Each row below holds a small network's activations on one input, seen along a few directions.
In each table, some parts of the input vary, and every possible input appears once, in random order.
Descriptions start from the smaller parts, as in this example, which fits no table here: one of 6 places along a line, together with either a single point or one of 9 places around a ring or (one of 3 separate values, together with one of 8 places around a ring).
Shared parts are said once, and a part with two or three values counts as separate values.
(in the rows, 128 means zero)

Other details of the inputs shift rows strongly along two fixed directions, in all tables alike. That doesn't count.

Rows:
r1: [128, 135, 130, 125, 126, 137, 139, 132, 125, 128, 126, 134, 133, 130]
r2: [134, 118, 127, 122, 134, 119, 106, 116, 134, 120, 117, 128, 129, 130]
r3: [126, 131, 124, 127, 132, 138, 133, 134, 130, 133, 132, 127, 133, 130]
r4: [131, 132, 129, 129, 124, 139, 134, 136, 127, 132, 127, 127, 133, 130]
r5: [127, 132, 130, 131, 124, 128, 138, 135, 127, 134, 134, 129, 123, 128]
r6: [125, 113, 126, 133, 133, 107, 108, 108, 112, 113, 113, 130, 125, 130]
r7: [135, 114, 128, 125, 135, 112, 110, 115, 134, 121, 126, 132, 126, 135]
r8: [111, 126, 137, 132, 129, 132, 132, 137, 112, 134, 123, 126, 129, 124]
r9: [135, 116, 132, 124, 129, 114, 111, 114, 135, 120, 125, 127, 122, 129]
r10: [130, 129, 129, 135, 122, 130, 137, 137, 127, 138, 136, 127, 127, 130]
r11: [127, 134, 134, 128, 121, 132, 137, 135, 128, 131, 132, 126, 124, 124]
r12: [128, 136, 132, 124, 126, 138, 136, 136, 126, 130, 126, 130, 130, 129]
r13: [138, 118, 131, 125, 130, 117, 107, 115, 130, 117, 118, 135, 128, 136]
r14: [125, 133, 132, 123, 128, 136, 139, 130, 130, 128, 132, 130, 130, 125]
r15: [136, 117, 131, 126, 129, 113, 114, 111, 134, 118, 125, 129, 124, 129]
r16: [124, 130, 129, 127, 130, 129, 138, 133, 131, 136, 136, 127, 124, 127]
r17: [139, 115, 129, 129, 129, 111, 112, 113, 129, 119, 124, 137, 128, 136]
r18: [126, 127, 126, 129, 130, 133, 136, 136, 131, 137, 137, 127, 132, 131]
r19: [123, 129, 130, 128, 129, 130, 135, 135, 132, 139, 135, 126, 126, 125]
r20: [126, 132, 130, 129, 126, 131, 137, 136, 127, 133, 133, 131, 128, 131]
r21: [116, 123, 135, 136, 127, 132, 134, 137, 111, 134, 126, 125, 129, 127]
r22: [137, 118, 131, 126, 130, 118, 104, 117, 131, 120, 117, 133, 130, 133]
r23: [130, 132, 132, 130, 121, 138, 134, 136, 128, 131, 130, 126, 129, 126]
r24: [124, 131, 133, 125, 126, 133, 134, 135, 133, 135, 133, 123, 127, 122]
r25: [124, 114, 123, 133, 133, 107, 104, 110, 113, 113, 112, 125, 122, 129]
r26: [108, 188,  17, 161, 134, 109, 139, 106, 110,  91, 122,  85, 109,  91]
r27: [127, 129, 131, 129, 124, 134, 136, 135, 132, 134, 136, 123, 127, 125]
r28: [125, 130, 129, 127, 132, 131, 140, 131, 128, 133, 136, 132, 132, 131]
r29: [127, 130, 127, 125, 130, 140, 135, 135, 131, 133, 129, 127, 133, 129]
r30: [126, 133, 129, 122, 132, 138, 139, 131, 129, 129, 128, 131, 133, 129]
r31: [137, 118, 133, 128, 123, 113, 108, 117, 133, 121, 121, 126, 123, 127]
r32: [127, 127, 127, 131, 128, 131, 137, 135, 131, 139, 138, 126, 127, 129]
r33: [137, 120, 128, 125, 129, 117, 105, 116, 131, 119, 114, 129, 129, 130]
r34: [126, 129, 130, 126, 126, 139, 134, 134, 132, 131, 133, 126, 129, 126]
r35: [128, 135, 132, 126, 123, 136, 139, 131, 126, 127, 130, 132, 129, 125]
r36: [128, 131, 132, 132, 124, 128, 141, 132, 126, 134, 135, 133, 127, 129]
r37: [125, 133, 131, 120, 132, 138, 136, 134, 130, 131, 128, 129, 130, 129]
r38: [124, 133, 130, 123, 133, 138, 135, 134, 129, 131, 131, 130, 131, 130]
r39: [139, 117, 133, 125, 129, 118, 111, 113, 128, 117, 119, 139, 131, 137]
r40: [141, 112, 127, 132, 127, 112, 107, 117, 131, 122, 124, 131, 128, 137]
r41: [134, 114, 128, 125, 134, 113, 107, 116, 135, 124, 124, 130, 128, 132]
r42: [124, 130, 127, 129, 130, 129, 141, 130, 129, 134, 137, 129, 127, 127]
r43: [127, 135, 134, 125, 123, 136, 135, 135, 127, 129, 130, 129, 127, 125]
r44: [123, 133, 130, 124, 133, 138, 132, 135, 130, 134, 129, 129, 133, 127]
r45: [129, 132, 129, 130, 125, 139, 134, 136, 126, 133, 130, 130, 134, 132]
r46: [125, 133, 129, 124, 133, 137, 138, 130, 127, 130, 131, 133, 133, 131]
r47: [124, 133, 133, 123, 128, 138, 133, 135, 132, 132, 130, 126, 129, 122]
r48: [130, 130, 134, 132, 118, 134, 136, 136, 129, 134, 134, 124, 127, 126]
r49: [137, 115, 128, 131, 127, 109, 107, 116, 132, 123, 122, 129, 122, 130]
r50: [125, 133, 132, 122, 129, 137, 135, 133, 131, 129, 131, 127, 127, 124]
r51: [125, 133, 129, 130, 126, 131, 133, 137, 127, 135, 131, 129, 130, 128]
r52: [126, 135, 134, 126, 123, 137, 132, 136, 128, 131, 128, 127, 129, 122]
Each input here is: one of 4 places along a line, together with either a single point or (one of 2 separate values, together with one of 6 places around a ring).
Changing only the place on the line of 4 turns r31 into r26. The same change can be made to r52. Which row results?
Answer: r35
Changing only the place on the line of 4 turns r1 into r12. The same change can be made to r30. Which row results?
Answer: r37
Start at r46 and move only the place on the line of 4, one step at a time. The first step leads to r38. Which rows follow, in order?
Answer: r44, r3
Which other rows does r40 become when the place on the ring of 6 takes its other values? List them by row number.
Answer: r4, r10, r23, r45, r48
Which other rows does r4 become when the choice among 2 separate values takes its other values? List them by row number.
Answer: r29
